Each row below holds a small network's activations on one input, seen along a few directions.
Each table varies a few parts of the input and shows all the possible inputs, shuffled.
Descriptions start from the smaller parts, as in this example, which fits no table here: ring(5) and (point or ring(9) or (values(3) and line(4))).
Shared parts are said once, and a part with two or three values counts as separate values.

Other details of the inputs shift rows strongly along two fixed directions, in all tables alike. That doesn't count.

Rows:
R1: [ 10  43 -25 -26 -38   9  20 -14  14 -20  30]
R2: [  1  11  15 -10   7  -6  -8   5   2 -18   6]
R3: [ 1 -7  0  6  7 -5  0  2 -5  4 -4]
R4: [ -1 -12 -29   3 -21  10  15 -11  13  25  -6]
R5: [-3 -5  2  9  4 -2 -8  3 -1  6 -2]
R6: [  1 -17 -25   3 -18  15  21 -19  13  16  -5]
R7: [-4 -5 -2  1  9 -3 -8  3 -3  9 -1]
R8: [  0 -13 -32   1 -16  12  20 -12   6  23  -5]
R9: [ -1 -11   6   2   8   1   2  -2   2  -3  -5]
R10: [ -6 -10   5  -2   7  -4  -3  -1   6   1  -5]
R11: [-3 -4  0  6  6 -5 -8  2 -1  8 -2]
R12: [ -3 -11   4   2   9  -3   3  -3   1  -2  -4]
R13: [  4  21   7  -3  -1  -7  -3   5  -9 -18   8]
R14: [-2 -9  6  2  7  1  1 -3  2 -2 -8]
R15: [ 0 -8  2  9  4 -3  0  3 -5  2 -5]
R16: [ -7 -14 -26   2 -17  15  16 -17  18  20  -3]
R17: [  3  14  14  -4   2  -6 -10  11  -5 -13   6]
R18: [-2 -7  2  5  1 -4 -6  4  0  4 -5]
R19: [-2 -4  5  8  3  2 -8  5  0  6 -3]
R20: [ 2 -8  6  5  4  5  1  6 -7  4 -5]
R21: [-2 -7 -1 -2  6 -5 -6  4 -2  8 -4]
R22: [-5 -9  5  1  7 -3  1 -4  1 -1 -7]
R23: [  1  12  13  -5   9  -7 -12   1  -1 -16  11]
R24: [-5 -8  6  2  8  2 -6 -1  6  1 -3]
R25: [ 0 -7  6  2  2  3 -6  8 -2  7 -5]
R26: [ 1 -8 11  9  9 -2 -4  7 -7  0 -6]
R27: [  2  15   7  -8   9 -10  -5   6 -12 -11   5]
R28: [-2 -5  6  5  4  6 -8  7 -3  8 -2]
R29: [  5  17  10  -9   2  -6  -2  -2  -4 -21  10]
R30: [ 11  46 -13 -16 -31   8  17  -3   1 -22  24]
R31: [  5  15  15  -4   4  -1  -5  10 -12 -13   4]
R32: [-1 -5  0  6  5 -5 -1  0 -5  5 -7]
Description of these inputs: line(4) and (values(3) or line(5)).
Changing only the line(4) part turns R10 into R16. The same change can be made to R17. Which row results?
> R19
A walk changes only the line(5) part. It starts at R28 and steps to R19. List the rest of the walk in order.
> R5, R11, R7
Which other rows does R10 become when the values(3) part takes its other values? List them by row number.
> R1, R2

Rows:
R33: [-2 -5  5  1  6 -2 -3 -7  4 -3  0]
R34: [-3 -5  7 -1  2 -3 -2  0  6 -3 -3]
R35: [ 1 -1  7  3 -2  2 -4  8  0  3 -3]
R36: [  2 -11 -51  -2 -38  22  27 -18  21  34  -1]
R37: [-3 -5  4 -1  3 -7 -1 -2  5 -3 -3]
R38: [-3 -6  6  0  7  2  0 -3  3 -4 -1]
R39: [ 0  1  3  4  6  2  0  2 -7  2 -4]
R40: [ 3 -5  7  8  1  2  2  1 -6 -4 -2]
R41: [ 4 -5  7  4 -2 -1  2  4 -5 -2 -4]
R42: [ 0 -2 -1  4  7 -4  0  1 -7  1 -1]
R43: [-1 -1  0  7  5 -6 -1  1 -6  1 -1]
R44: [ 0 -1 -1  5  3 -5 -9  4  1  4  1]
R45: [-4 -5  4  2  7 -3  0 -5  3 -4  0]
R46: [-1 -5  4 -1  8 -1 -2 -6  3 -2  0]
R47: [ 0 -2 -1  1  6 -5  1  3 -8  2 -3]
R48: [  6  59  -8 -24 -23   0   3   0  -1 -30  38]
R49: [-5 -1  1 -3  5 -1 -7  4 -3  6  1]
R50: [ -1  -7 -45   7 -38  28  33 -23  16  31  -6]
R51: [ 0 -1  0  6  5 -3 -7  2 -1  4  4]
R52: [ 1 -1  6  7 -1  4 -5  6  0  1 -3]
R53: [-3 -6  6 -4  7  1  1 -1  2 -3 -2]
R54: [ 0 -3 -1 -1  7 -3 -5  5 -2  5  3]
R55: [ 0  0  3  1  5  1  1  4 -7  3 -5]
R56: [ 0 -2  0  2  2 -7 -8  6  1  6  2]
R57: [  1 -15 -47  -6 -37  24  31 -27  25  28  -5]
R58: [-1 -6  4 -5  8 -2 -1 -4  2 -2 -1]
R59: [-4 -1  1  0  5  0 -8  2 -3  5  2]
R60: [-3 -5  3  0  9 -2  0 -4  2 -4 -1]
R61: [-2 -6  2 -5  6 -5 -1 -1  3 -3 -4]
R62: [ 1  0  3  0  3 -1 -1  4 -6  3 -7]
R63: [ 4 -6  6  5  3  3  3  1 -7 -4 -2]
R64: [-4 -5  6  3  5  0 -1 -4  4 -4  0]
R65: [-3 -5  6  2  3 -1 -3 -2  6 -5 -3]
R66: [ -3  -1   0  -4   3  -2 -10   5  -2   6  -1]
R67: [ 0 -1 -1  7  2 -7 -3  2 -5  0 -4]
R68: [-1 -4  4  1  4 -4 -5 -5  6 -3 -2]
R69: [-1 -5  6 -3  3 -6 -4 -3  5 -1 -2]
R70: [ 1 -2 -2  0  4 -7 -1  4 -7  2 -5]
R71: [ 4 -6  6  2  3  3  5  3 -8 -3 -3]
R72: [ 1 -2  6  1  3  6 -1  7 -3  2 -2]
R73: [ 0 -1  0  3  1 -9 -2  4 -5  2 -4]
R74: [ 1 -2 -1  3  7 -2 -6  3 -2  4  4]
R75: [ 0 -1  7  7  2  5 -3  5 -2  1 -1]
R76: [ 12  61  -4 -24 -26  -2  10   3  -4 -32  30]
R77: [ 2 -2  5  0  1  4 -4  8 -2  2 -4]
R78: [ -5  -1   2  -1   0  -4 -10   4   0   7   0]
R79: [-2 -6  5 -4  5 -1 -1  0  4 -3 -4]
R80: [ 3 -5  6  8 -1  0  0  2 -5 -4 -4]
R81: [-3 -6  3 -4  9 -3  2 -2  1 -3 -2]
R82: [ 1 -2  6  4  4  6 -3  5 -3  2 -1]
R83: [  9  58  -7 -26 -23  -4  11  -5   5 -41  35]
R84: [ 5 -6  5  1  1  1  2  4 -7 -3 -5]
R85: [ -5   0   1   2   1  -3 -11   3   0   5   0]
R86: [-1  2  4  7  2 -1 -3  3 -4  2 -6]
Changing only one part turns R35 into R75. The same change can be made to R56. Which row results?
> R51
Changing only one part turns R82 into R52. The same change can be made to R63. Which row results?
> R80
What is each input in this table made of?
> ring(6) and (values(3) or line(6))
Which other rows does R47 become when the ring(6) part takes its other values? List them by row number.
> R42, R43, R67, R70, R73
Which other rows does R60 become when the ring(6) part takes its other values? List them by row number.
> R37, R45, R61, R81, R83
